A small network was shown many inputs. Here are its activations along a few directions, one row for each input.
Each table varies a few parts of the input and shows all the possible inputs, shuffled.
Descriptions start from the smaller parts, as in this example, which fits no table here: one of 8 places around a ring, together with either a single point or (one of 2 separate values, together with one of 4 places along a line) or one of 11 places around a ring.
Shared parts are said once, and a part with two or three values counts as separate values.
In the rows, zero is written as 128.

Other details of the inputs vary at random and push rows far along two fixed directions, the same in every table; ignore that.

A family of inputs:
R1: [117 113 125 136 145 155 109 142  96 136 135 140]
R2: [109  74 135 134  63 178 207 180 153  37 132  71]
R3: [118 119 128 138 137 155 112 137 101 137 133 150]
R4: [126 125 124 140 131 154 116 131 111 139 121 159]
R5: [126 108 132 132 101 114 174 144 139  96 125 106]
R6: [135 138 135 131 143 146 121 126 109 138 103 140]
R7: [127 136 122 110 135  84 112 124 151 142 149 101]
R8: [132 140 124 112 127  93 124 115 158 134 141 114]
R9: [127 135 129 139 133 152 125 118 110 137 116 157]
R10: [120 120 127 136 134 151 113 134 105 141 124 149]
R11: [135 136 136 130 143 145 120 125 107 138 101 138]
R12: [128 142 127 110 134  78 116 120 167 144 161 100]
R13: [140 155 132 114 137  77 123 101 168 135 147 103]
R14: [127 121 132 147 137 136 135 130 101 143 123 164]
R15: [127 129 124 131 130 142 126 120 109 129 109 140]
R16: [139 152 125 109 130  80 124 111 165 139 146 108]
R17: [127 120 130 143 138 132 133 130  99 140 120 159]
R18: [133 132 126 136 130 148 120 123 109 138 114 155]
R19: [110  74 131 128  56 171 209 182 150  30 118  67]
R20: [126 125 122 131 133 146 117 126 107 137 111 153]
R21: [122 121 122 135 133 149 112 133 100 137 110 151]
R22: [118 112 125 134 145 150 107 140  98 136 135 136]
R23: [139 154 124 111 134  78 124 105 169 138 150 105]
R24: [143 159 136 106 143  79 122 112 166 139 138  95]
R25: [120 102 124 123  79 138 177 156 155  69 116  85]
R26: [125 136 126 108 146  81 109 127 159 137 173  91]
R27: [132 130 122 132 132 145 119 124 104 137 108 150]
R28: [139 148 121 102 133  71 117 111 158 139 138  98]
R29: [123 119 127 141 133 158 116 134 106 142 127 155]
R30: [120 114 127 141 144 160 112 140 104 138 144 147]
R31: [135 145 124 111 131  86 118 114 161 139 145 114]
R32: [118 115 129 142 143 159 110 141 100 137 140 145]
R33: [131 130 130 136 138 146 118 115 102 132 105 145]
R34: [118 119 129 136 139 156 112 139  99 135 131 151]
R35: [129 112 134 128  83 140 183 136 159  67 116  86]
R36: [120 102 127 125  76 139 178 155 157  69 119  87]
R37: [142 157 136 108 140  82 123 114 161 137 135  96]
R38: [123 105 130 123  77 143 185 148 164  71 121  95]
R39: [126 123 123 130 133 146 116 125 104 137 109 152]
R40: [128 121 131 147 136 133 133 131 101 142 122 160]
R41: [131 130 125 136 130 152 121 122 106 138 112 157]
R42: [141 153 136 113 137  94 127 115 159 136 132 102]
R43: [132 133 132 136 134 144 124 115 114 128 113 144]
R44: [116  97 129 120  91 139 167 160 144  75 130  82]
R45: [130 121 130 146 137 133 135 130 105 143 125 161]
R46: [131 146 121 110 131  75 114 117 167 140 152 103]
R47: [108  66 137 141  46 199 219 188 142  22 113  81]
R48: [131 131 126 134 130 146 120 123 105 137 111 153]
R49: [129 134 127 139 132 148 123 118 110 136 115 153]
R50: [125 134 125 112 142  86 111 127 157 137 172  93]
R51: [128 139 125 110 132  79 114 122 158 141 154  98]
R52: [123 125 124 137 132 150 114 131 108 137 117 155]
R53: [127 132 127 138 133 150 122 119 103 135 110 154]
R54: [130 127 125 135 131 150 121 124 116 139 120 159]
R55: [129 138 127 114 139  90 113 126 156 139 166 107]
R56: [132 133 132 138 136 144 120 114 107 132 111 147]
R57: [127 120 129 145 136 133 133 129 101 142 121 159]
R58: [131 130 126 135 131 153 120 124 103 137 110 157]
R59: [133 134 133 142 135 150 121 115 109 133 113 151]
R60: [127 132 127 137 134 153 123 118 105 135 111 156]
R61: [118 120 131 140 137 159 114 139 102 137 134 155]
R62: [137 140 139 136 141 149 123 125 114 139 109 144]
R63: [128 139 125 111 132  81 115 121 161 142 157  99]
R64: [124 110 129 125  76 140 189 141 161  66 117  86]
R65: [130 146 124 112 131  80 118 119 167 139 152 107]
R66: [135 133 132 143 136 154 122 114 110 133 114 155]
R67: [128 137 123 105 135  73 111 122 157 143 151  92]
R68: [124 126 125 140 130 149 114 132 110 138 120 155]
R69: [126 126 126 133 131 147 118 125 108 137 114 156]
R70: [135 140 140 136 141 153 125 125 114 140 109 148]
R71: [139 140 138 133 138 146 129 125 124 135 114 139]
R72: [135 150 121 108 134  77 122 108 158 135 139 101]
R73: [124 132 126 113 144  90 109 129 148 138 167  97]
R74: [135 135 125 114 138  59 131 119 149 140 144 104]
R75: [127 119 127 141 139 128 131 131  97 141 117 154]
R76: [127 140 127 108 138  75 110 125 158 138 165  95]
R77: [134 130 126 138 130 156 122 124 107 139 114 161]
R78: [134 147 123 104 133  75 118 111 167 138 148 106]
R79: [121 120 128 140 132 154 114 135 105 142 125 152]
R80: [132 132 129 136 138 143 119 115 106 132 109 144]
Each input here is: one of 8 places along a line, together with either a single point or one of 9 places along a line.
- The inputs of R30 and R32 match in every part but the place on the line of 8. If R23 is changed in the same way as R30 into R32, which row does it become? => R49
- Which other rows does R54 become when the place on the line of 8 takes its other values? List them by row number. => R8, R20, R31, R38, R39, R69, R78
- Start at R73 and move only the place on the line of 9, one step at a time. The first step leads to R76. Which rows follow, in order? => R51, R36, R69, R48, R53, R56, R37
- List by row number the other rows that have the place on the line of 8 in common with R2. => R9, R12, R13, R14, R16, R38, R61, R65, R70
- List by row number the other rows that have the place on the line of 8 in common with R1. => R6, R7, R19, R20, R25, R27, R72, R75, R80

A family of inputs:
R81: [122 117 126 117 123 113 130 138 148 118 149 100]
R82: [122 119 122 115 124 108 126 140 141 115 147  89]
R83: [133 121 129 137 117 151 140 132 111 118 103 145]
R84: [139 153 131 124 156 131  93 106 114 164 119 152]
R85: [129 113 130 149 122 154 145 129  97 124 100 158]
R86: [128 114 133 152 124 156 147 130  94 124  99 160]
R87: [128 110 129 129  89 158 176 148 141  81  99 105]
R88: [136 148 123 128 150 116  95 109 110 162 119 163]
R89: [121 108 132 127  96 128 166 154 162  90 147  87]
R90: [128 140 119 130 151 115 101 111 106 165 133 164]
R91: [143 163 134  98 130  56 131 102 200 119 161  64]
R92: [135 140 124 133 157 116 105 112 104 166 134 161]
R93: [119 116 125 114 117 111 131 139 152 115 149  98]
R94: [114  82 128 152  82 204 185 159  94  77  92 147]
R95: [128 127 124 126 113 141 140 132 131 114 107 128]
R96: [129 118 128 137 112 156 141 133 110 115 100 148]
R97: [119 132 121 127 156 125  83 123 108 164 144 153]
R98: [135 127 134 136 125 141 140 130 117 122 109 139]
R99: [124 137 120 130 153 121  91 119 112 163 143 163]
R100: [123 115 126 133 121 141 135 139 124 120 133 136]
R101: [120 117 124 126 111 126 133 140 146 120 147 114]
R102: [127 117 130 141 127 149 146 134 105 124 119 147]
R103: [134 142 134 121 129 111 138 125 146 125 122 110]
R104: [119 117 122 114 119 109 128 141 143 112 145  89]
R105: [133 149 123 126 154 123  94 110 114 166 115 157]
R106: [122 135 129 130 166 123  85 127  97 162 142 141]
R107: [133 133 130  92  79  82 175 131 210  74 137  41]
R108: [120 112 134 128  97 125 165 153 162  92 149  86]
R109: [113  87 128 141  82 182 176 162 122  74 114 125]
R110: [139 150 126 129 159 124  98 111 113 166 117 155]
R111: [131 119 134 124 100 136 172 142 152  88 111  95]
R112: [118  98 128 132  85 150 169 159 150  83 136  97]
R113: [139 153 129 131 158 134  92  99 116 158 126 153]
R114: [114  78 131 165  80 219 186 156  77  77  68 166]
R115: [119 132 118 127 158 124  79 126  99 161 139 146]
R116: [126 117 135 152 125 153 147 130  94 125 101 159]
R117: [140 154 127 102 121  73 132 105 192 115 151  73]
R118: [124 132 126 130 166 125  85 127  97 162 141 141]
R119: [126 131 127 129 163 127  87 123 107 165 145 150]
R120: [143 158 132 100 129  66 132 104 195 118 156  69]
R121: [126 111 128 151 118 162 145 130  91 123  95 164]
R122: [125 124 131 113 130  98 130 136 158 121 158  91]
R123: [122 136 120 133 150 125  86 123 114 168 148 159]
R124: [142 154 134  98 125  76 134 114 183 122 143  76]
R125: [125 121 125 114 129 101 125 137 145 118 151  86]
R126: [126 117 128 132 124 136 136 138 128 120 137 131]
R127: [133 154 125 123 150 129  89 106 114 163 117 156]
R128: [141 157 137  98 126  70 133 114 185 123 145  73]
R129: [137 153 128 124 154 130  91 106 114 165 118 152]
R130: [122 135 132 131 165 125  89 125 107 165 146 149]
R131: [132 140 122 132 155 116 104 112 105 166 133 162]
R132: [134 150 124 105 113  84 136 109 186 108 145  79]
R133: [126 121 132 140 127 143 146 133 108 125 122 143]
R134: [134 132 136 134 126 132 139 129 121 123 113 134]
R135: [112  76 129 169  78 229 185 158  69  75  64 173]
R136: [136 149 126 104 114  83 136 108 188 109 146  77]
R137: [128 135 125 136 156 128  90 123 112 169 148 156]
R138: [128 139 128 133 162 121  97 121 111 164 144 159]
R139: [131 105 133 140  93 168 173 147 120  84  97 126]
R140: [126 141 131 135 161 122  97 122 109 164 144 160]
- The inputs of R104 and R114 match in every part but one. If R82 is changed in the same way as R104 into R114, which row does it become? => R121
- The inputs of R120 and R118 match in every part but one. If R91 is changed in the same way as R120 into R118, which row does it become? => R106
- What do these inputs look like to the network? => one of 6 places along a line, together with one of 10 places along a line
- Which other rows does R90 become when the place on the line of 10 takes its other values? List them by row number. => R88, R95, R97, R99, R115, R123, R127, R132, R135

A family of inputs:
R141: [140 170 123 119 194  96  51  97  84 210 106 166]
R142: [107  95 118 173 136 208 108 134  46 149 110 225]
R143: [134 125 143 124 115 117 173 129 148  85 121  74]
R144: [116  98 124 115 101 126 152 158 143  93 139  90]
R145: [122 139 123 125 143  88 110 119 146 163 169 144]
R146: [129 106 124 146  91 175 175 134 103  90  85 146]
R147: [128 141 128 104 159  61  94 127 153 149 169  85]
R148: [132 119 137 140  91 147 180 132 135  96 102 138]
R149: [114 102 125 112 100 116 146 166 148  95 135  69]
R150: [146 191 129 121 188 149  33  69 119 203 122 179]
R151: [124 154 125 117 141 162  76 119 145 141 154 131]
R152: [138 141 125 122 146 120 112 113 106 148 105 147]
R153: [129 125 135  99 118  49 155 137 200  88 189  20]
R154: [104  66 123 171  93 246 160 167  51  93  92 189]
R155: [131 117 139 124 112 142 165 143 126  88  94  98]
R156: [130 117 123 138  87 126 175 121 143  87 105 123]
R157: [131 144 125 121 146  76 115 128 166 165 178 128]
R158: [149 157 137 131 143  99 125 111 143 161 129 153]
- The inputs of R149 and R141 match in every part but one. If R151 is changed in the same way as R149 into R141, which row does it become? => R150
- What do these inputs look like to the network? => one of 2 separate values, together with either a single point or one of 8 places along a line
- Which other rows does R153 become when the place on the line of 8 takes its other values? List them by row number. => R142, R144, R145, R147, R149, R154, R157
- Which other rows does R145 become when the choice among 2 separate values takes its other values? List them by row number. => R148

A family of inputs:
R159: [122 113 127 120 112 128 144 146 146 103 141  98]
R160: [135 145 129 125 139 120 116 112 127 141 119 136]
R161: [129 123 128 119 103 115 158 135 160 100 134  98]
R162: [136 138 130 115 115 103 142 121 159 114 125  98]
R163: [129 131 125 132 146 124 111 123 110 151 129 149]
R164: [122 125 126 127 134 130 114 134 125 134 140 125]
R165: [114  79 133 167  84 245 179 163  73  74  77 168]
R166: [130 137 126 132 142 128 108 119 117 151 127 151]
R167: [127 133 126 130 142 117 114 123 116 146 132 142]
R168: [120 129 126 136 153 147  93 127  96 157 133 159]
R169: [129 139 126 135 150 134 100 114 106 159 125 164]
R170: [123 125 129 128 136 131 116 135 125 133 141 126]
R171: [132 133 130 119 117 103 143 127 159 117 140 103]
R172: [128 123 127 121 118 104 143 130 148 115 138 104]
R173: [136 140 129 122 130 122 128 118 133 131 118 127]
R174: [124 109 129 126  97 125 166 146 148  91 127  97]
R175: [136 143 128 129 142 127 113 110 119 145 117 143]
R176: [129 126 129 121 119 102 144 132 149 117 139 103]
R177: [123 127 126 133 147 139 100 128 108 148 137 146]
R178: [136 142 131 124 132 118 128 116 137 132 121 124]
- The inputs of R178 and R162 match in every part but one. If R176 is changed in the same way as R178 into R162, which row does it become? => R174
- What do these inputs look like to the network? => one of 4 places along a line, together with one of 5 separate values
- Which other rows does R165 become when the place on the line of 4 takes its other values? List them by row number. => R172, R175, R177

A family of inputs:
R179: [135 116 146 119  98  97 206 147 174  72 141  66]
R180: [119 150 112  92 154  57  78 116 144 158 160  97]
R181: [137 152 119 118 128  75 135 110 166 149 155 134]
R182: [123 113 123 138 154 132 108 139 105 154 157 162]
R183: [129 129 134 129  79 138 173 138 185  77 134 101]
R184: [116 129 120 128 149 168  80 134 102 155 132 143]
R185: [135 143 111 117 135 119 100  96 117 146 112 152]
R186: [127 125 128 137 112 203 118 124 107 125  90 170]
R187: [134 130 142 134 137 184 125 135 103 122  91 132]
R188: [124  97 114 146  80 139 183 137 134  91 103 132]
R189: [127 122 153 132 106 144 177 134 156  78 128  83]
R190: [110 108 119 139 146 115 105 140  95 157 135 156]
R191: [144 147 130 115 157 109 102 115 104 147 105 126]
R192: [115 103 133 162 128 212 116 147  82 124 135 164]
R193: [145 156 134 113 158  29 114 108 145 168 143 104]
- What do these inputs look like to the network? => one of 3 separate values, together with one of 5 places around a ring
- The inputs of R184 and R186 match in every part but the choice among 3 separate values. If R192 is changed in the same way as R184 into R186, which row does it become? => R183
- Which other rows does R190 become when the choice among 3 separate values takes its other values? List them by row number. => R188, R193
